A small network was trained on made-up records. Each row is its average activation on records with the value named, seen along a few directions.
Related values have similar rows: they may be neighbours, one step apart, or belong to one group.
(in the rows, 500 means zero)
Strong random noise was added to every row along 9 fixed directions; ignore it. To show where, here is one row again and again, with new noise each time:
[395 489 532 408 724 455 451 571 683 448 689 453 606 457 408 324 505 419
 712 531]
[493 549 547 412 381 454 424 486 529 403 551 672 454 397 604 473 665 416
 452 249]
[699 484 456 291 275 625 541 594 597 503 521 688 467 549 603 414 506 580
 332 503]
[461 481 627 520 507 451 479 514 448 603 549 280 556 372 383 499 362 691
 437 590]
[375 528 600 496 552 416 458 460 468 459 558 452 489 300 452 482 587 471
 572 317]
[550 586 473 647 383 442 254 349 650 419 533 536 652 724 645 539 609 440
 610 432]
[564 547 580 504 314 616 657 367 469 585 395 506 560 388 226 514 413 507
 395 426]
[444 421 233 548 503 460 632 398 492 715 388 330 463 621 567 835 453 636
 320 683]
[512 473 380 358 633 637 609 507 471 547 481 558 355 436 577 529 578 584
 617 455]
[625 565 528 607 323 617 486 341 515 480 406 465 590 553 428 472 536 548
 630 404]
[550 576 575 508 489 458 446 572 654 546 591 638 663 679 428 408 428 477
 377 580]


Values of S:
s13: [540 666 734 512 567 609 244 312 447 372 532 617 541 439 488 453 409 365
 659 392]
s2: [535 383 335 318 456 414 493 685 743 495 621 399 572 626 601 372 426 566
 454 738]
s3: [582 548 669 440 338 497 410 612 474 421 526 665 476 588 497 421 456 522
 313 511]
s4: [310 483 694 478 493 282 489 599 400 480 548 449 500 296 489 540 486 347
 302 404]
s10: [352 505 336 398 649 636 623 228 461 649 432 561 323 271 455 812 487 365
 503 479]
s5: [481 445 335 618 509 488 722 521 552 464 392 299 548 604 409 432 671 515
 696 459]
s16: [301 501 504 512 707 381 385 502 458 457 533 600 422 484 522 571 591 358
 496 433]
s15: [602 503 433 450 528 727 564 433 384 494 362 532 390 534 580 581 471 501
 575 478]
s8: [567 320 331 512 476 507 373 518 384 536 456 293 350 486 800 696 434 790
 459 724]
s17: [350 541 493 662 588 279 462 429 297 650 438 578 393 488 540 884 411 503
 229 506]
s1: [741 379 455 458  29 580 669 605 588 457 411 281 633 511 301 249 285 619
 412 660]
s11: [613 502 492 312 361 654 669 534 623 460 498 560 573 383 182 286 371 369
 531 481]
s14: [393 482 481 449 652 564 464 415 455 537 590 517 418 390 578 613 516 378
 565 494]
s6: [681 452 577 461 498 400 218 780 393 485 608 555 384 680 911 410 488 844
 271 705]
s18: [466 538 529 555 492 475 534 426 456 483 482 696 479 434 424 593 463 347
 395 430]
s12: [430 572 593 603 321 500 516 377 389 393 414 536 504 347 488 498 640 267
 522 240]
s9: [662 401 481 321 398 617 586 582 447 507 446 670 386 428 550 505 472 543
 308 542]
s7: [474 538 620 675 486 476 441 376 439 588 518 360 563 508 469 579 422 561
 502 596]
S is arranged as a ring.
Question: A walk along S starts at s17 and steps to its neighbour s1. Put s2, s5, s15, s11, s6, s7 in the order it reaches them.
Answer: s11, s2, s5, s7, s15, s6
Question: Name the neighbours of s3, in listed order.
Answer: s13, s16
Question: Name the neighbours of s8, in listed order.
Answer: s18, s9

Values of T:
t8: [743 471 202 488  83 733 701 149 536 448 209 661 415 698 544 689 605 280
 415 437]
t5: [302 456 511 275 590 395 823 699 566 433 524 768 437 320 310 351 594  62
 352 332]
t4: [598 472 495 541 190 625 597 411 416 584 348 287 462 495 527 615 551 739
 418 479]
t7: [629 469 522 266 632 660 346 539 741 515 715 405 664 429 497 284 310 597
 687 735]
t9: [384 520 581 815 554 124 331 741 451 423 613 171 663 656 728 358 706 639
 525 409]
t1: [540 466 338 200 751 539 486 631 525 595 615 916 266 523 858 638 601 562
 433 491]
t6: [597 629 610 426 266 618 285 319 541 522 544 858 558 393 339 613 286 407
 243 442]
t10: [305 420 309 271 524 449 635 574 661 548 570 521 406 505 505 599 427 286
 272 676]
t2: [531 691 860 884 694 381 489 761 182 499 402 679 464 670 481 326 531 692
 479 416]
t3: [590 466 421 407 363 580 408 326 450 402 439 595 389 400 569 619 576 505
 551 335]
Each value of T is a pair of two hidden parts, and every pair occurs once (2 first parts, 5 second parts).
Question: t7 and t9 share the first part; t7 and t1 share the second. Which value has the first part of t1 and the second part of t9?
Answer: t4
Question: t3 and t8 share the first part; t3 and t6 share the second. Which value has the first part of t6 and the second part of t8?
Answer: t2
